A small network was trained on made-up records. Each row is its average activation on records with the value named, seen along a few directions.
Values that are neighbours, or in one group, have similar rows; names and order tell nothing.
In the rows, zero is written as 500.
Strong random noise was added to every row along 11 fixed directions; ignore it. To show where, here is one row again and again, with new noise each time:
[585 498 444 521 652 470 323 513 524 398 471 437 385 641 646 535 737 448
 491 590 595 567 432 539 612 434]
[502 281 490 450 415 477 548 670 655 527 529 333 520 873 479 333 407 519
 452 525 577 536 489 487 566 430]
[428 588 433 268 610 444 335 554 580 434 396 426 405 608 276 519 645 445
 429 413 296 486 706 461 536 380]
[279 574 548 592 601 382 733 434 629 504 335 565 469 410 369 482 380 394
 484 480 444 457 432 371 520 446]
[394 337 674 610 423 551 824 606 610 750 523 653 492 619 372 366 271 546
 584 456 574 540 523 614 444 600]
[481 548 479 541 464 497 441 501 618 515 427 626 593 671 513 265 499 561
 505 541 387 530 536 537 531 492]
[505 414 512 409 487 462 537 710 367 488 497 411 525 615 542 488 644 534
 467 291 835 433 380 315 404 519]
[597 400 486 759 506 498 387 520 292 442 440 476 541 419 392 319 442 507
 557 341 463 328 417 527 492 409]
[553 797 623 366 507 532 517 517 537 569 439 928 620 491 685 451 528 756
 652 599 646 636 810 559 460 602]
[427 387 541 592 446 499 420 522 398 514 442 353 345 540 529 516 629 443
 513 439 515 575 325 641 454 467]
[408 794 505 360 461 509 371 379 430 496 373 700 554 371 662 520 730 615
 527 512 491 612 526 502 376 560]
[460 505 512 245 302 656 617 280 700 692 611 552 610 535 718 538 358 707
 503 837 547 776 565 582 449 592]
[638 380 591 595 464 645 474 473 404 593 571 512 439 464 675 527 500 622
 598 555 673 627 447 642 484 586]


Values of J:
j12: [465 353 494 779 573 262 619 589 468 374 456 485 438 612 475 487 433 274
 509 606 613 382 314 611 631 268]
j23: [675 537 421 316 604 685 514 390 288 615 777 573 638 238 524 727 606 600
 517 467 733 361 561 380 391 659]
j9: [451 513 509 498 499 429 501 535 502 380 419 429 482 508 385 547 438 446
 471 452 453 395 463 442 523 392]
j11: [484 537 385 377 599 461 502 491 602 455 484 489 619 586 352 494 521 418
 426 484 469 329 541 355 536 414]
j20: [473 614 486 460 478 437 418 607 547 477 464 645 458 662 645 431 731 469
 455 509 496 612 441 574 464 596]
j15: [554 519 481 642 420 513 487 401 541 439 505 481 648 492 540 377 325 583
 526 511 431 437 511 441 536 513]
j19: [421 542 476 484 570 474 569 555 674 527 508 450 451 589 564 517 588 453
 419 459 517 563 462 335 575 626]
j6: [563 583 721 665 591 433 595 558 335 390 469 524 451 232 608 651 313 531
 650 428 641 493 624 420 546 495]
j10: [413 792 253 428 397 423 366 317 435 481 476 717 824 426 585 281 693 542
 436 575 347 407 428 503 387 462]
j18: [431 467 541 545 290 432 560 621 524 555 440 608 679 720 387 172 283 607
 571 488 438 450 623 624 445 390]
j21: [238 622 382 325 341 349 513 419 400 441 412 405 517 337 433 633 638 404
 404 410 445 403 337 412 260 483]
j2: [466 440 598 348 342 365 485 883 551 418 393 375 403 806 410 410 425 568
 515 320 525 568 748 548 482 428]
j3: [506 471 469 572 333 367 442 562 425 395 410 328 549 556 591 389 382 556
 543 521 564 499 481 553 496 358]
j16: [379 646 477 705 617 429 439 434 582 459 374 630 401 457 499 451 623 399
 529 496 314 508 490 620 526 533]
j8: [427 366 472 487 463 576 630 386 527 595 629 384 447 437 298 646 451 380
 430 477 433 420 392 532 397 561]
j5: [491 439 448 387 491 488 438 597 298 425 517 346 510 368 145 568 474 390
 422 196 375 225 520 318 397 363]
j24: [522 215 475 538 530 593 679 527 522 701 773 430 412 511 372 572 491 352
 455 497 556 440 402 596 487 626]
j1: [618 511 460 521 631 542 419 515 600 395 508 486 566 545 415 436 387 451
 473 534 330 439 606 354 691 473]
j13: [462 426 650 511 541 358 725 727 590 434 350 459 421 566 246 489 214 449
 522 354 508 401 683 396 559 386]
j25: [759 519 512 466 321 586 261 596 350 409 569 479 726 626 759 334 434 758
 607 558 611 524 659 558 567 451]
j22: [564 288 412 513 383 511 503 513 409 536 746 435 589 669 446 501 459 447
 487 619 540 386 454 713 451 428]
j7: [537 512 616 320 205 557 548 714 624 616 515 628 761 763 588 204 305 743
 486 474 483 636 663 440 470 622]
j17: [647 425 502 675 655 521 601 624 455 496 549 537 509 384 306 421 346 468
 507 343 453 348 574 326 593 538]
j14: [550 523 543 682 497 518 458 433 400 449 499 516 420 280 665 587 502 487
 502 513 518 531 367 515 467 597]
j4: [675 415 478 650 699 577 550 508 553 533 576 519 492 525 619 494 576 469
 482 521 659 498 343 353 662 596]
The values of J form a network in which each value has 4 neighbours.
Which values are neighbours of j10? Give them in the order they are listed.
> j19, j3, j17, j4
Which values are neighbours of j15? Give them in the order they are listed.
> j23, j11, j16, j8
Which values are neighbours of j14? Give them in the order they are listed.
> j20, j21, j24, j22
Each value of J is a pair of two hidden parts, and every pair occurs once (5 first parts, 5 second parts).
j16 and j11 share the first part; j16 and j19 share the second. Which value has the first part of j19 and the second part of j11?
> j25
j18 and j3 share the first part; j18 and j7 share the second. Which value has the first part of j7 and the second part of j3?
> j17
j12 and j22 share the first part; j12 and j4 share the second. Which value has the first part of j4 and the second part of j22?
> j23
j9 and j2 share the first part; j9 and j5 share the second. Which value has the first part of j5 and the second part of j2?
> j20

Values of N:
n21: [465 424 524 566 431 438 453 673 229 461 491 445 526 453 362 455 491 441
 490 287 520 369 424 486 417 400]
n5: [387 487 604 434 481 582 668 621 681 700 466 648 507 587 410 368 472 555
 556 444 477 623 581 471 475 641]
n22: [516 456 479 464 502 585 481 544 476 565 473 444 408 420 302 456 456 531
 484 338 388 461 520 468 364 574]
n10: [574 636 323 323 492 475 326 355 523 295 430 371 560 483 572 546 585 536
 423 575 454 484 561 392 508 399]
n18: [433 670 479 519 516 425 471 379 596 410 379 555 554 513 714 469 534 565
 502 634 523 614 538 434 522 470]
n2: [639 394 493 547 510 547 473 465 397 502 613 417 539 366 549 471 394 559
 489 482 551 480 583 451 541 547]
n19: [515 376 603 568 324 516 585 492 384 537 534 501 612 504 487 456 285 511
 578 498 508 448 546 610 475 451]
n12: [598 458 550 651 579 471 533 610 591 440 444 386 478 579 425 398 349 473
 515 464 402 469 607 392 731 430]
n28: [502 556 587 456 694 506 505 670 676 489 440 519 308 671 556 595 670 523
 510 478 640 614 648 534 623 582]
n25: [514 437 615 580 477 674 720 524 655 829 607 692 544 502 456 411 369 600
 555 384 445 598 544 576 452 814]
n13: [360 455 347 656 380 295 533 427 366 366 541 345 652 547 651 383 530 366
 460 668 616 409 142 493 493 258]
n30: [507 516 317  17 474 386 553 542 584 511 658 387 604 610 399 721 570 450
 355 578 640 413 588 375 467 389]
n26: [376 455 525 224 617 419 736 718 690 604 576 503 483 854 440 548 593 456
 430 483 768 509 576 362 504 467]
n8: [557 585 417 549 581 461 560 422 526 497 499 742 591 361 509 479 518 468
 498 561 593 394 442 426 499 481]
n29: [464 405 383 607 576 416 474 530 417 426 546 399 414 483 389 449 633 329
 412 409 437 381 313 472 470 508]
n24: [660 529 533 436 540 468 293 543 544 308 512 456 481 589 623 568 526 539
 529 564 510 516 628 460 643 464]
n3: [412 535 446 248 377 468 436 412 426 549 456 392 523 395 375 528 428 594
 489 469 406 536 659 512 428 469]
n1: [484 547 548 478 407 577 447 570 559 511 416 531 528 609 592 462 598 583
 435 412 539 633 368 450 408 654]
n23: [526 551 496 606 490 524 465 428 520 456 543 557 615 548 688 439 449 551
 598 652 526 532 493 536 584 470]
n7: [351 348 361 607 483 374 601 296 527 443 537 290 467 476 547 574 517 311
 400 699 592 440 137 509 423 369]
n20: [493 525 489 472 443 601 437 494 403 521 414 554 610 496 347 374 526 535
 476 314 345 394 458 430 414 549]
n14: [385 567 614 359 544 694 625 461 505 700 470 598 472 343 281 545 557 569
 488 229 386 514 553 387 374 720]
n17: [612 501 513 309 537 595 387 544 595 443 517 473 461 592 556 560 560 600
 422 510 503 597 616 361 510 566]
n9: [520 520 634 572 517 439 428 593 384 366 343 482 399 489 529 538 455 536
 557 392 533 525 566 460 553 408]
n6: [493 469 552 502 325 595 496 501 426 581 594 449 563 469 526 422 434 606
 524 365 503 466 517 449 395 605]
n27: [474 566 492 493 522 385 481 730 361 455 436 539 548 548 391 479 579 444
 509 347 539 330 516 495 501 388]
n11: [405 470 527 624 356 520 676 399 483 620 582 672 553 394 581 460 438 490
 478 587 498 536 265 558 396 611]
n4: [395 709 374 371 504 343 454 478 595 412 463 634 625 639 528 450 618 440
 470 591 475 404 582 458 459 452]
n16: [786 415 395 443 623 613 447 592 614 533 704 532 562 640 521 501 492 567
 490 570 571 453 679 511 586 587]
n15: [368 572 408 282 382 371 461 483 463 421 399 399 571 511 517 535 534 464
 435 632 535 488 462 505 466 275]
Each value of N is a pair of two hidden parts, and every pair occurs once (6 first parts, 5 second parts).
n20 and n14 share the first part; n20 and n27 share the second. Which value has the first part of n27 and the second part of n14?
> n12
n29 and n13 share the first part; n29 and n7 share the second. Which value has the first part of n7 and the second part of n13?
> n26
n6 and n24 share the first part; n6 and n2 share the second. Which value has the first part of n2 and the second part of n24?
> n11
n19 and n4 share the first part; n19 and n15 share the second. Which value has the first part of n15 and the second part of n4?
> n22
n28 and n1 share the first part; n28 and n25 share the second. Which value has the first part of n25 and the second part of n1?
> n30

Values of H:
h21: [471 710 585 363 392 283 451 734 390 286 240 491 528 500 455 420 383 578
 578 423 579 501 783 428 540 188]
h11: [602 370 602 618 495 626 434 529 396 504 517 401 520 498 550 426 451 591
 475 383 527 533 422 327 578 591]
h1: [431 324 508 552 665 499 701 516 736 591 472 435 347 672 224 561 330 394
 512 530 358 510 519 624 557 449]
h27: [468 468 606 613 389 533 574 505 464 617 455 739 516 554 571 340 576 442
 519 459 389 559 360 766 363 591]
h4: [431 465 558 516 633 544 558 369 704 586 469 610 378 561 447 491 413 479
 479 637 381 575 585 582 543 496]
h28: [653 358 384 550 379 517 247 555 287 398 428 267 539 415 437 327 416 626
 466 314 475 424 391 367 464 434]
h30: [461 512 492 430 435 551 626 453 536 555 505 443 488 337 356 510 339 573
 385 357 343 532 550 326 433 672]
h8: [500 492 307 554 491 320 333 432 443 305 452 205 522 551 472 490 517 395
 514 673 487 353 459 654 562 176]
h19: [569 534 613 367 339 566 506 494 526 576 523 658 522 588 602 541 521 634
 557 584 552 582 607 688 468 580]
h2: [539 343 479 494 407 551 455 602 543 489 671 328 502 708 554 428 545 475
 482 498 526 488 421 415 523 572]
h25: [432 689 484 420 481 402 557 559 547 452 432 476 595 587 558 488 399 566
 546 580 548 498 661 518 531 369]
h23: [502 526 505 613 410 551 480 547 694 385 290 423 616 703 650 277 402 558
 422 446 426 607 345 263 610 520]
h9: [591 347 523 432 508 637 556 580 553 671 674 469 508 574 359 484 432 451
 400 451 397 546 541 489 539 633]
h16: [588 337 445 642 721 485 377 392 470 386 532 397 407 519 367 538 466 376
 484 621 438 405 437 623 675 264]
h13: [386 392 493 615 489 557 565 252 669 569 616 425 323 432 450 598 480 346
 537 737 285 617 382 718 477 556]
h3: [436 480 487 586 620 494 595 392 550 554 532 571 456 553 455 470 556 451
 499 489 523 463 492 535 489 539]
h7: [239 503 526 456 495 362 822 517 730 404 395 539 505 632 463 527 410 354
 424 577 488 475 348 281 519 424]
h18: [578 401 560 491 536 533 485 659 625 530 518 454 350 638 625 605 627 502
 496 414 652 594 552 481 554 673]
h26: [533 605 305 281 439 514 260 354 477 457 490 405 657 393 569 460 570 557
 450 683 343 511 558 402 575 355]
h10: [364 676 448 530 663 397 396 353 707 419 385 487 388 490 567 607 637 338
 442 575 261 556 426 514 659 519]
h15: [712 557 382 423 595 368 340 544 311 346 676 431 511 534 599 639 694 462
 528 600 647 440 641 667 548 309]
h6: [476 536 555 461 549 578 547 600 495 603 577 646 521 503 293 480 419 471
 502 412 394 411 605 395 476 606]
h22: [649 491 564 311 448 526 457 800 386 522 576 567 449 627 744 597 759 647
 441 428 913 619 527 472 365 692]
h12: [376 363 440 378 455 424 545 514 488 484 602 366 394 512 276 669 405 377
 488 604 524 413 546 640 413 291]
h20: [663 474 402 347 500 401 452 570 465 329 525 213 558 480 626 517 303 604
 539 607 680 493 664 277 691 300]
h17: [572 488 458 458 375 581 563 652 566 577 565 554 779 728 433 257 310 632
 547 533 567 440 644 531 543 460]
h24: [373 456 538 521 618 588 703 430 497 639 599 569 607 398 534 525 608 474
 426 348 665 460 357 262 393 721]
h14: [440 475 434 501 400 475 499 472 506 596 497 587 559 548 417 470 568 458
 434 433 464 361 392 541 356 505]
h29: [750 463 411 531 765 527 342 443 470 471 631 537 477 441 344 645 632 346
 511 488 420 325 603 539 642 443]
h5: [424 616 495 635 599 477 499 412 687 510 402 651 416 446 618 373 541 534
 554 583 406 650 485 522 587 625]
Each value of H is a pair of two hidden parts, and every pair occurs once (6 first parts, 5 second parts).
h10 and h14 share the first part; h10 and h2 share the second. Which value has the first part of h2 and the second part of h14?
> h12
h6 and h7 share the first part; h6 and h29 share the second. Which value has the first part of h29 and the second part of h7?
> h19
h3 and h24 share the first part; h3 and h5 share the second. Which value has the first part of h5 and the second part of h24?
> h20
h22 and h9 share the first part; h22 and h4 share the second. Which value has the first part of h4 and the second part of h9?
> h11
